A small network was shown many inputs. Here are its activations along a few directions, one row for each input.
In each table, some parts of the input vary, and every possible input appears once, in random order.
A made-up example of a description, with smaller parts first: one of 3 separate values, together with either a single point or one of 11 places along a line or (one of 4 places along a line, together with one of 8 places around a ring).
Shared parts are said once, and a part with two or three values counts as separate values.
(in the rows, 100 means zero)

Other details of the inputs shift rows strongly along two fixed directions, in all tables alike. That doesn't count.
To show where, the next rows are all for the same input, with only those details redrawn:
97	115	89	132	100	117	98	119	107	86	140	113	59
101	113	87	130	103	116	90	116	103	76	114	109	78
85	117	93	136	96	118	104	121	112	98	158	116	40
90	114	88	137	103	114	95	114	112	88	124	111	58
98	115	90	132	99	117	97	119	104	85	138	114	61
103	106	82	133	116	108	77	104	107	63	56	102	103
90	114	87	137	102	115	95	114	111	89	124	112	58

Rows:
row 1: 87	86	96	104	108	98	108	90	116	113	60	103	143
row 2: 83	106	104	98	134	80	98	89	80	99	35	81	103
row 3: 91	112	116	96	126	87	102	73	102	99	34	103	110
row 4: 87	138	131	103	111	114	114	104	109	136	137	89	51
row 5: 95	72	85	115	104	87	87	76	106	106	71	72	129
row 6: 84	76	85	105	105	79	99	79	109	110	66	111	141
row 7: 91	106	105	91	116	70	97	63	91	91	52	113	112
row 8: 83	111	113	99	106	87	107	80	100	121	153	87	42
row 9: 99	88	107	112	100	118	93	79	126	109	65	86	139
row 10: 90	77	91	116	104	98	81	61	121	109	55	90	135
row 11: 80	65	77	111	111	66	97	87	100	111	51	92	134
row 12: 87	84	87	122	113	103	91	89	102	113	48	61	129
row 13: 72	108	107	108	90	111	142	130	107	155	174	108	74
row 14: 163	119	113	62	72	137	105	132	55	75	157	86	186
row 15: 95	54	94	90	84	87	87	82	123	111	60	109	134
row 16: 63	91	92	115	98	97	132	121	100	152	156	95	68
row 17: 101	111	111	96	115	89	77	54	103	89	58	94	108
row 18: 176	122	91	81	86	127	83	137	48	16	145	111	158
row 19: 103	89	110	74	93	79	84	65	104	91	46	110	107
row 20: 89	50	89	94	80	76	105	101	114	131	109	98	94
row 21: 97	99	105	76	105	90	106	102	98	117	92	86	66
row 22: 100	99	118	79	103	98	87	76	122	103	28	101	102
row 23: 174	132	118	41	96	117	92	119	22	44	151	76	159
row 24: 95	83	75	117	94	88	76	106	120	67	34	121	94
row 25: 100	118	122	101	121	105	83	65	115	98	38	88	107
row 26: 84	92	108	75	83	77	118	93	104	127	154	105	32
row 27: 81	112	78	123	97	93	115	124	91	86	141	131	64
row 28: 83	89	110	91	70	118	133	131	130	158	164	105	66
row 29: 90	74	115	88	69	119	115	110	133	140	141	114	88
row 30: 175	127	122	21	78	117	104	131	55	61	127	98	156
row 31: 90	64	89	95	87	97	111	117	111	137	99	88	94
row 32: 157	139	126	44	103	109	113	128	37	61	129	101	162
row 33: 84	102	105	91	114	63	111	82	87	103	101	100	78
What do these inputs look like to the network?
Answer: one of 3 separate values, together with either a single point or (one of 2 separate values, together with one of 5 places around a ring)
The inputs of row 2 and row 21 match in every part but the choice among 3 separate values. If row 6 is changed in the same way as row 2 into row 21, which row does it become?
Answer: row 15
Change only the choice among 2 separate values in row 23. List by row number the other rows that result.
Answer: row 12
Change only the choice among 2 separate values in row 22. List by row number the other rows that result.
Answer: row 29
A walk changes only the place on the ring of 5. It starts at row 4 and steps to row 23. List the rest of the walk in order.
Answer: row 8, row 17, row 25

Rows:
row 34: 125	107	104	83	90	102	92	104	85	76	121	111	105
row 35: 97	99	93	103	89	101	106	110	103	101	146	117	66
row 36: 150	95	106	51	82	107	95	103	67	68	105	97	171
row 37: 117	112	101	85	99	98	101	106	77	78	122	102	101
row 38: 90	88	101	94	81	97	113	108	109	127	140	108	86
row 39: 95	102	93	106	95	97	108	108	95	98	147	115	71
row 40: 67	115	104	126	104	110	116	107	117	137	143	97	42
row 41: 72	114	111	111	101	97	115	97	114	127	137	111	32
row 42: 113	76	88	94	112	81	79	82	92	77	8	85	171
row 43: 141	113	107	81	88	121	95	117	81	70	128	100	138
row 44: 118	120	109	93	99	115	103	110	87	92	119	98	111
row 45: 114	99	108	76	97	97	107	103	83	103	122	92	117
row 46: 51	83	86	152	120	97	91	87	148	126	27	93	70
row 47: 100	90	83	122	121	98	76	89	101	73	9	86	147
row 48: 49	85	105	122	125	82	100	68	141	146	25	87	71
What do these inputs look like to the network?
Answer: one of 3 separate values, together with one of 5 places around a ring
Change only the place on the ring of 5 in row 47. List by row number the other rows that result.
Answer: row 40, row 43, row 44, row 46
